These are the activations of a small neural network, seen along a few directions. Each row is one input.
In each table, some parts of the input vary, and every possible input appears once, in random order.
A made-up example of a description, with smaller parts first: values(2) and (point or ring(9) or (line(6) and ring(8))).
Shared parts are said once, and a part with two or three values counts as separate values.

A family of inputs:
row 1: [-0.72  0.64  1.37 -2.05 -1.65 -1.56 -2.12  5.69 -0.36 -4.64 -1.33 -0.94
  4.91 -1.20  1.82 -3.95  3.05]
row 2: [ 2.51  0.67 -1.12 -2.41 -0.83 -4.42 -4.67  0.76  2.41  2.42  1.77  1.94
  1.74 -3.16  3.70  4.63  1.36]
row 3: [ 0.74 -2.99 -4.27 -1.18 -2.36 -2.96 -2.63  1.37  2.07  0.24  2.14 -0.15
  4.67  4.45 -3.15 -0.92 -1.61]
row 4: [-2.03 -4.57  3.42 -1.97 -5.51 -0.04  0.62  3.40 -2.62 -3.70 -4.69  0.22
  0.82 -3.23 -1.48 -2.34  4.56]
row 5: [-0.47 -8.37 -1.83 -0.70 -6.59 -1.04 -0.06 -0.52 -0.34  1.96 -1.23  1.44
  0.89  2.61 -5.65  0.36 -0.53]
row 6: [-3.41  5.51  3.69  3.18  3.22  5.74  2.99 -1.12 -1.65 -2.36 -1.40 -4.96
 -0.18 -1.08  1.39 -4.12  2.37]
row 7: [ 0.46 -0.72 -3.12  0.83  3.27 -0.21  1.76 -0.05  0.36 -0.59  2.78  0.86
 -1.62  5.68 -2.87 -1.97 -6.30]
row 8: [ 1.59  5.43  1.23  2.70  4.53  3.08  0.77 -6.49  0.91  4.18  0.85 -1.77
 -3.35 -2.00  3.39  4.41  1.27]
row 9: [ 1.70 -3.96  1.06 -1.99 -5.50 -2.31 -2.07 -1.40 -0.29  3.41 -1.81  3.66
 -1.76 -5.30  0.40  6.49  1.96]
row 10: [-1.64  2.28 -1.87  4.21  1.99  3.83  2.83 -5.49  0.06  2.00  1.73 -4.06
 -1.17  5.95 -2.39 -0.84 -2.14]
row 11: [ 2.71  2.87 -0.64 -0.29  5.17 -1.58  0.01 -0.72  1.37  1.77  1.60  3.22
 -4.27 -2.15  3.65  3.31 -2.90]
row 12: [-1.45  3.21  2.08 -0.36  4.26  1.47  2.56  4.57 -1.93 -4.70 -0.40  0.53
 -0.67 -0.56  1.20 -5.06 -1.08]
The inputs of row 9 and row 11 match in every part but one. If row 4 is changed in the same way as row 9 into row 11, which row does it become?
> row 12
Describe the family of inputs behind these rows.
> values(3) and line(4)
A walk changes only the line(4) part. It starts at row 10 and steps to row 7. List the rest of the walk in order.
> row 3, row 5

A family of inputs:
row 13: [ 0.57  6.29  0.81  1.07  2.90  3.47  0.12 -4.18 -0.56 -0.01  1.99 -3.42
  1.54 -0.45 -0.91  2.01  1.68]
row 14: [-0.55 -2.31 -1.31 -3.80 -5.25 -7.40 -5.79  5.14  1.46 -0.68  1.77  3.23
  1.37 -4.48  2.68  3.44 -1.78]
row 15: [-2.04 -3.80  0.76 -3.62 -1.82 -3.25 -3.32  8.75  1.93 -3.42 -1.38  1.05
  5.84 -4.64  0.11 -5.46  2.18]
row 16: [-2.06  4.62  3.64  2.04  5.07  3.39  1.31  1.27  0.95 -0.26 -1.80 -3.24
  0.25 -2.77  5.76 -4.52  4.60]
row 17: [ 2.62  1.73 -0.21  0.79  5.77  1.51  1.33 -6.30  1.69  4.76  1.34  1.23
 -5.34 -3.31 -0.30  5.50 -0.60]
row 18: [ 1.34 -5.43 -2.23 -1.24 -6.66 -6.31 -3.08 -2.35  1.58  0.32 -1.55 -0.79
 -1.28  1.92  1.16  4.79  2.46]
row 19: [-3.41  3.97  3.45  1.56  3.41  4.55  4.81 -0.91 -3.61 -5.03 -1.10 -3.18
 -3.63 -0.29 -1.59 -3.32  0.04]
row 20: [-0.10 -7.00 -0.38 -1.33 -3.36 -1.82 -1.00  1.32  1.84 -2.52 -4.53 -2.86
  2.96  1.89 -1.24 -4.21  6.51]
row 21: [-1.38  1.52  1.60  2.53  2.78  4.21  3.88  0.27 -2.53 -5.79 -0.70 -2.38
 -1.92  3.04 -2.66 -5.53 -4.96]
row 22: [ 4.14 -0.60 -4.15 -1.05  5.32 -2.29  0.84 -0.88  1.99  4.72  3.36  5.26
 -2.93  3.87 -0.22  2.36 -4.30]
row 23: [-1.12 -1.36  0.32  0.17 -7.34  2.65 -0.95 -1.44 -2.27  3.62  0.17  0.20
  4.92  0.06 -4.30  2.00  1.55]
row 24: [ 0.87 -6.10 -0.42 -0.19 -4.29  0.81  0.12 -3.52 -0.07  8.15 -0.05  5.01
 -1.92 -2.59 -3.53  5.64 -0.73]
row 25: [ 0.08 -5.71  1.76 -1.82 -5.29 -1.11  1.86  2.13 -3.14 -7.02 -5.76 -0.64
 -0.93  2.47 -2.50 -3.11  4.05]
row 26: [-3.44  2.48  1.40  2.24  5.14  3.98  1.86 -1.48  1.44 -0.60  0.21 -5.44
  0.16 -0.88 -0.55 -4.37  2.53]
row 27: [ 5.98 -8.16 -1.45 -2.71 -2.58 -4.19 -1.50 -3.23  1.73  3.04 -2.63  3.47
 -2.43 -0.26 -1.10  5.83  3.03]
row 28: [ 4.17 -5.07 -0.55 -5.27 -1.14 -5.17 -4.16  4.10  1.66  2.16  0.58  7.49
  0.11 -6.68  0.45  4.46 -1.33]
row 29: [ 2.17 -0.30  0.28 -4.94 -4.14 -3.66 -5.26  6.13 -0.26 -2.65  0.87  2.97
  7.11 -4.06 -0.29  0.77  1.09]
row 30: [-0.64  2.13 -5.14  0.55  1.43 -4.19 -0.52  0.16  1.67  1.81  4.62  0.85
 -1.69  6.24  2.04  1.54 -4.96]
row 31: [ 4.01 -3.42 -0.66 -2.43 -5.56 -2.43 -2.83 -1.32 -0.25 -1.66 -2.41 -0.99
  4.30  2.40 -1.77  2.07  5.46]
row 32: [ 4.24  3.94  1.82  0.79  5.67  1.02  0.79 -3.54  1.01  5.21 -0.46  3.48
 -5.45 -5.33  6.14  5.35  1.46]
row 33: [-4.96 -3.69  2.85  0.88 -6.92  3.85  3.99  2.06 -5.26 -1.59 -3.15  0.39
 -0.30  0.06 -5.07 -3.24 -0.04]
row 34: [-2.08  6.17  5.73  1.40  3.51  3.93  4.25  1.87 -4.27 -4.68 -3.26 -0.94
 -3.58 -2.22  4.75 -3.41  2.10]
row 35: [-1.89 -2.53  2.89 -4.10 -3.69 -2.52 -0.34  9.54 -3.10 -8.00 -2.60  3.26
  1.97 -4.05 -1.13 -4.26 -0.29]
row 36: [-3.83 -3.37 -1.20  1.39 -8.46 -1.22 -1.30 -2.52 -0.37  5.53  1.08  0.61
 -0.74 -0.30 -1.29  4.71 -1.34]
row 37: [ 4.60 -0.77 -1.90  1.39  5.11  1.24  0.13 -4.89  2.82  4.07  1.70  2.13
 -3.70  0.25 -1.31  3.36 -5.77]
row 38: [-2.09  1.78 -0.87  0.19  3.10  0.70  4.80  4.16 -3.29 -5.41  0.82  0.73
 -0.99  6.54 -1.51 -6.43 -3.40]
row 39: [-0.14  1.93 -2.77  2.98  1.23 -0.67 -1.22 -3.92  2.52  1.25  2.90 -2.30
 -2.54  2.56  0.96  2.55 -6.42]
row 40: [-2.22  4.39 -1.03  2.27  1.87 -0.41 -0.02 -5.40  1.34  1.95  2.50 -3.22
 -4.15 -1.01  1.99  4.70 -1.30]
row 41: [-0.71  6.58  1.06  2.18  1.76 -1.01 -0.73 -2.63  0.60  2.43  0.59 -0.93
 -4.12 -2.99  8.42  4.57  0.76]
row 42: [-1.45  0.16 -0.45  3.29  4.72  3.56  0.85 -0.26  2.39 -1.32  0.48 -4.59
  1.83  2.42 -1.55 -6.55 -2.40]
row 43: [ 2.57  3.89 -1.01  1.92  2.33  3.07 -1.02 -2.81  0.48 -0.69  2.30 -2.55
  3.19  2.97 -1.98 -0.17 -3.37]
row 44: [-5.21 -5.01  0.75  1.38 -5.02  3.20  1.03  1.33 -0.27  2.92 -1.92 -1.86
  3.60 -0.54 -3.84 -4.36  2.48]
row 45: [ 2.02  4.15 -3.44 -0.47  2.59 -0.48 -0.21  1.20 -0.29 -0.16  3.91  0.62
  4.11  6.61 -0.89 -1.14 -1.88]
row 46: [ 2.08  8.48  2.98  0.94  2.79  2.94 -0.40 -1.44 -1.16  0.40  0.07 -1.18
  1.61 -2.37  5.55  1.94  3.75]
row 47: [-2.11  0.44 -2.89  0.99  5.03  0.03  1.67  3.61  1.63 -0.87  2.03 -1.44
  2.75  5.93 -0.49 -7.50 -0.86]
The inputs of row 13 and row 19 match in every part but one. If row 31 is changed in the same way as row 13 into row 19, which row does it become?
> row 25
Describe the family of inputs behind these rows.
> line(5) and (values(3) or line(4))
Change only the line(4) part in row 34. List by row number the other rows that result.
> row 19, row 21, row 38
Change only the line(5) part in row 38. List by row number the other rows that result.
> row 22, row 30, row 45, row 47
Change only the values(3) part in row 36. List by row number the other rows that result.
> row 14, row 18

A family of inputs:
row 48: [ 0.93  7.14 -1.16  1.07  6.44  0.36 -0.68 -0.43  1.59 -1.04  3.40 -2.13
  0.87  1.50  3.03 -0.69 -1.89]
row 49: [ 1.01 -1.95 -1.69 -0.22  0.64 -0.55 -1.36 -0.82  2.28  5.29  1.83  2.50
  0.30 -1.53 -0.63  2.23 -1.56]
row 50: [-0.17  5.11  3.72  2.04  4.66  3.70  2.62 -2.51 -1.07  0.59 -1.42 -0.82
 -4.30 -3.90  4.07  0.86  1.75]
row 51: [ 0.62 -1.03 -0.85 -1.53 -2.26 -1.23 -0.36 -1.05 -0.44  1.68 -0.11  0.38
  1.47  1.02 -1.02  2.12  4.24]
row 52: [ 0.22 -2.40  0.83 -1.71 -1.30 -1.04  0.24  5.99 -1.21 -3.55 -2.20  1.96
  2.47  1.06  0.47 -4.89  0.73]
row 53: [-2.99  0.18  1.22 -0.41 -5.14 -0.21 -1.12  2.42 -1.77 -0.75 -0.20 -0.09
  2.29 -1.87 -0.05 -0.06  0.45]
row 54: [ 2.23 -2.34  0.91 -0.40 -2.98  0.81 -1.87 -1.14  0.13 -0.82 -1.76 -0.86
  2.55 -1.11 -1.93  0.75  1.12]
row 55: [ 2.71 -1.26 -1.67 -1.19 -0.20 -2.42 -0.04 -1.30 -0.39  1.31  1.37  4.02
 -3.55  0.50 -0.75  4.56 -3.92]
row 56: [ 0.45 -2.46 -1.62  0.71 -2.19 -2.70 -1.87 -2.01  2.28  2.07 -0.40 -0.83
 -1.18  0.88  2.00  2.33  0.25]
row 57: [-2.13 -2.95  0.65 -2.21 -0.73 -1.68 -0.01  3.32 -0.12 -3.86 -1.13 -0.43
  0.32 -2.04 -2.14 -2.62  1.37]
row 58: [-2.89  1.95 -0.34  3.86  3.07  4.96  4.47 -2.46 -1.28 -0.92  0.62 -3.70
 -1.24  5.48 -3.04 -4.58 -2.55]
Describe the family of inputs behind these rows.
> values(3) or line(8)
A walk changes only the line(8) part. It starts at row 52 and steps to row 57. List the rest of the walk in order.
> row 53, row 54, row 51, row 56, row 49, row 55
